A small network was trained on made-up records. Each row is its average activation on records with the value named, seen along a few directions.
Values that are neighbours, or in one group, have similar rows; names and order tell nothing.

Field Robup:
t6: -17  27  29  -7  -3  14  15  -4  6  17  6  3  49  -8
t2: 20  -9  6  22  -3  -19  -11  8  15  9  12  -2  -49  -26
t7: 21  17  25  -37  -9  -10  -10  2  6  14  -28  12  44  8
t10: -17  -1  -12  11  -34  3  -44  7  -2  -13  15  43  37  17
t11: 0  20  -6  -1  1  25  11  4  40  -27  7  -12  3  11
t5: 40  -44  -7  28  0  -5  10  32  -29  33  7  3  -8  -6
t3: -28  -7  7  15  10  5  6  -5  18  8  -8  -14  -34  17
t8: -5  9  -1  -25  -20  10  35  -32  0  -25  1  -7  37  6
t9: -10  -8  -22  -9  7  -21  21  -2  -12  -3  -16  11  -45  -8
t1: -26  24  -17  -23  19  22  -11  -13  -6  -19  6  -31  -22  10
t4: 22  -28  -3  26  34  -26  -23  3  -35  5  -3  -7  -12  -21
Robup is arranged as a line.
Q: Going along Robup from t5 by way of its neighbour t4, in what order are t2, t10, t11, t9 met?
A: t2, t9, t11, t10
Q: Which values are neighbours of t6? Give them in the order they are listed.
A: t7, t8

Field Fanuk:
f9: -4  -11  -7  27  2  0  -7  13  17  3  12  -2  -46  -4
f2: -10  13  3  -1  -11  9  -21  -5  7  -12  9  9  30  6
f8: -15  -4  -9  -3  -2  -7  -5  -9  -17  -5  -1  11  5  0
f5: 36  -16  16  6  -3  -18  9  15  -9  28  -7  9  9  -17
f4: 11  -13  0  -3  5  -9  -14  7  -25  12  -9  9  16  2
f7: -8  13  -6  -26  8  -4  13  -14  -2  -11  -15  -10  -12  2
f6: -5  -12  -21  16  4  2  -10  -2  -8  -17  13  -3  -20  -1
f1: -7  14  10  1  -23  22  3  4  30  -4  11  7  27  14
f3: 0  17  13  -19  20  5  31  -9  8  5  -14  -30  -10  -2
Fanuk is arranged as a star with 4 arms.
Q: Which values are neighbours of f9? Give them in the order they are listed.
A: f6
Q: Which values are neighbours of f2? Give them in the order they are listed.
A: f8, f1
Q: Which values are neighbours of f5? Give them in the order they are listed.
A: f4

Field Deri:
k3: -21  28  7  -4  -3  25  -11  -7  28  -16  11  -10  16  13
k4: 23  -6  19  2  -25  -3  11  13  6  21  -2  21  38  -2
k2: -25  3  -21  -2  -5  5  13  -9  15  -20  4  -2  -40  7
k5: 13  -31  -11  27  6  -18  -30  14  -27  10  6  15  -12  -10
k6: -7  20  5  -35  -2  3  5  -18  -13  -9  -14  1  43  8
k1: 17  -14  1  12  29  -11  12  7  -8  15  -6  -25  -45  -16
Deri is arranged as a ring.
Q: Which values are neighbours of k4? Give them in the order they are listed.
A: k5, k6

Field Kikaz:
g5: -12  28  14  -2  13  24  8  -3  38  -7  7  -32  -15  5
g1: 14  -16  -5  1  36  -21  -8  0  -35  10  -13  -17  -29  -15
g4: -26  -10  -31  11  -8  -1  -3  -5  5  -22  10  10  -44  6
g2: 4  -2  9  15  -11  6  -40  9  -6  3  14  18  47  4
g3: -15  18  -4  -37  -12  7  21  -22  -10  -17  -11  4  39  13
g6: 35  -20  17  12  -17  -15  22  21  7  32  -6  17  2  -12
Kikaz is arranged as a ring.
Q: Which values are neighbours of g2? Give them in the order they are listed.
A: g3, g6

Field Daz:
z23: -8  -2  -6  17  -4  20  -50  -1  8  -8  19  0  2  25
z29: -6  4  -29  20  9  19  19  8  -15  -12  2  -20  -37  -12
z9: 2  2  2  -12  -27  -10  22  -20  -24  -9  10  1  49  17
z30: 0  -23  -6  22  33  -5  10  13  -12  21  5  -1  -19  -20
z19: 38  -7  14  31  7  -24  -6  18  -6  13  -8  -5  -2  -16
z3: -17  5  -2  -7  35  -29  -6  -6  -17  -23  -20  -25  -38  -12
z10: 33  -28  7  25  24  -2  -12  19  -5  36  3  -21  -14  -6
z14: -9  -26  -7  24  -31  1  -16  -2  7  -31  28  20  -6  -2
z13: -2  20  11  -25  5  27  17  -9  29  4  8  -39  21  18
z16: -28  13  -4  -7  -26  1  -28  11  9  2  2  1  6  -7
z21: -31  17  13  -11  -13  16  29  -12  27  -2  -26  5  -9  24
z28: -9  33  -1  8  7  -4  -40  -9  21  -15  4  16  15  16
z1: 12  10  11  -18  13  6  -17  -16  -4  -14  -20  13  55  -12
z11: -1  -21  -31  -6  16  -15  10  1  -12  -5  -11  16  -52  10
z17: 23  -34  5  20  -2  -22  10  28  4  33  -18  16  -23  -3
z5: -26  23  7  -14  10  26  39  -4  20  0  16  -16  22  0
z15: 5  -18  -12  -5  27  6  -10  7  -32  -11  0  -30  -37  6
z22: -16  -1  -17  27  -10  28  -19  19  0  -9  41  25  -1  -7
z20: 11  -35  23  30  1  -19  11  2  -11  15  -6  5  1  -17
z2: 26  0  -9  -38  -24  -1  29  12  1  -6  -18  20  47  18
z25: -8  17  5  15  -5  -2  5  5  -26  13  9  14  36  10
z12: -20  -6  -16  4  -23  -4  -30  13  21  -6  5  28  -3  16
z18: -15  -8  3  -21  24  -34  -8  -14  -22  15  -3  1  -32  -12
z26: 16  -25  -43  17  5  -15  17  -23  -10  -9  5  -11  -39  -17
z6: -25  13  13  5  -15  14  13  -27  31  -13  3  -3  3  9
z4: -1  35  11  -33  -9  13  20  -20  10  -5  -15  -12  -18  -3
z8: 41  -9  21  6  -10  -19  -5  17  -3  37  5  10  -35  -23
z7: 14  36  17  -20  0  9  12  9  46  -29  5  -19  14  -1
z27: 5  21  9  -45  -17  -1  -4  -9  -10  14  -8  17  42  -17
z24: -5  -3  11  -10  -1  20  -10  -11  -27  4  -15  -4  49  17
Daz is arranged as 5 separate groups.
Q: Which other values are in the same group as z5? Give them in the order they are listed.
A: z13, z21, z6, z4, z7
Q: Which other values are in the same group as z20? Give them in the order they are listed.
A: z30, z19, z10, z17, z8
Q: Which other values are in the same group as z15? Give them in the order they are listed.
A: z29, z3, z11, z18, z26
Q: Which other values are in the same group as z1? Give them in the order they are listed.
A: z9, z2, z25, z27, z24

Field Fufi:
m7: -4  22  4  -27  -11  37  30  8  5  16  14  3  34  4
m15: -17  19  -7  -5  21  13  16  -20  -17  -41  -6  -14  -5  -6
m12: -14  2  -16  11  -17  11  38  -2  31  -14  -9  -24  -27  4
m16: -36  11  23  -44  -12  -9  7  -16  -1  -4  -13  -5  4  15
m1: 11  -8  -17  6  7  -21  -19  39  -18  14  -15  20  -21  -12
m8: 4  41  16  -23  24  8  6  -4  25  -4  -5  -31  2  24
m4: -11  11  -22  -13  -5  5  -14  -20  17  -11  -11  10  -56  -2
m10: -24  23  -7  0  -9  1  -10  -30  -11  5  3  5  61  7
m13: -7  -1  1  18  18  4  -19  4  18  -6  29  -26  -33  -15
m11: 4  3  16  -10  -15  17  -30  12  32  -10  -14  22  56  17
m6: -11  -26  4  47  10  -9  10  13  2  14  -1  24  -34  12
m3: 16  -25  21  27  9  8  -18  10  -26  31  4  -15  -12  -24
m5: 44  -33  -4  3  6  -20  1  1  -39  23  -17  -5  -2  4
m2: -10  -36  -36  8  19  -4  -7  -1  -15  -11  30  -6  -19  5
m14: 17  12  7  5  -50  1  -15  3  3  -20  25  32  45  8
m9: 38  -14  18  -3  6  -42  24  2  -5  20  -12  10  5  -40
Fufi is arranged as a line.
Q: Going along Fufi from m9 by way of its neighbour m5, in what order are m12, m8, m11, m14 met?
A: m12, m8, m11, m14
Q: Which values are neighbours of m2? Give them in the order they are listed.
A: m13, m6
Q: Which values are neighbours of m7? Give them in the order they are listed.
A: m16, m10
Q: What is the length, in steps, of the shortest route from m1 to m15?
A: 6
